Here are a small network's activations along a few directions, averaged over the inputs that share one value of a field.
Values that are neighbours, or in one group, have similar rows; names and order tell nothing.
Strong random noise was added to every row along 3 fixed directions; ignore it. To show where, here is one row again and again, with new noise each time:
[ -39   65 -294   43  255 -267  377  246  268 -109  516  161 -192  131]
[-335  246 -277 -117 -198  173 -300 -526  510 -121 -230   18  189 -392]
[-264  113 -578 -404 -163   79 -348 -295  700  -29  -46  208  183 -467]
[-278  141 -216   43 -107   51 -125 -360  439  -60 -103   57   81 -217]
[-106  197 -718 -606   78  -66  -76   72  608 -177  395  242   56 -349]


E, 11 values:
e4: [ 267 -525  196   69 -307  -49 -198  148   13  657 -386   89 -214  536]
e9: [ 286  514  260 -447  233  217  295  141 -862 -605  270 -567 -201  504]
e11: [ 272  126  353 -167 -175  275  -87  -52 -163  240 -148   98 -144  286]
e6: [-125 -133  360  361  111   16  188  -69 -500 -171 -348 -326  213 -168]
e8: [-286 -386 -123  -83 -141 -190 -223  -25  171   52 -270  174  330 -518]
e2: [ 101 -537 -533 -581   50 -117 -108  409   59  116   45  132  150 -406]
e5: [   3 -749  155  287 -294  104 -329 -158 -209  351 -708 -210   72   63]
e3: [ 365 -472    5 -221   29  -98 -270  390  293  925  212  587 -168  345]
e1: [  88  240  451  729 -256  340 -629 -166   -1  311 -319  250  119  -68]
e10: [-185 -283  164  843  -40 -234  258  -88  249  284  -58  125 -235  263]
e7: [  19  -96  318  588  235 -469  682  279 -475 -181  342 -113  -75  226]
The values of E form a line.
Q: A walk along E starts at e1 and steps to its neighbour e3. Put e11, e2, e5, e10 in the order it reaches them.
A: e11, e5, e2, e10
Q: List every value one step from e8, in the order listed.
A: e6, e7

V, 11 values:
v4: [ -38 -248  -54  149    6  -80   30   74 -120   11  -46   -8   47  -23]
v10: [ -11  -72 -104  328  165 -267  375  228  220   32  357  157 -298  224]
v1: [ 104   37 -474 -771   40   47 -148  229  111 -117  177   26   27 -145]
v8: [ -50 -214 -305 -211   70 -204  -71  142  174  -47  338  159  125 -133]
v5: [ -41  268  -77 -109  157 -108  253  111  -54 -323  309  -31   25  -44]
v6: [  85  110   23 -211  -76  106 -111 -117   41  141  -38  -15   49   -7]
v7: [  76  441   66 -310  111  227 -140  -92 -113 -137   12  -94   92 -150]
v3: [ 225    9  -29   56   68  -44   21  383  -55    0  257  110 -112  159]
v2: [ -40  -51   46    4 -129   81  -50 -102   63   99 -293  -62   33  -68]
v11: [  40 -134  -24  169  240 -268  359  309 -121  -64  310   79  -93   57]
v9: [  98  -49 -112 -413 -122  147 -206  -40  115  133 -111   85  -59    8]
The values of V form a line.
Q: A walk along V starts at v3 and steps to its neighbour v7. Put v4, v10, v11, v9 in the order it reaches them.
A: v9, v4, v11, v10
Q: Fewest steps between v2 and v5?
A: 4
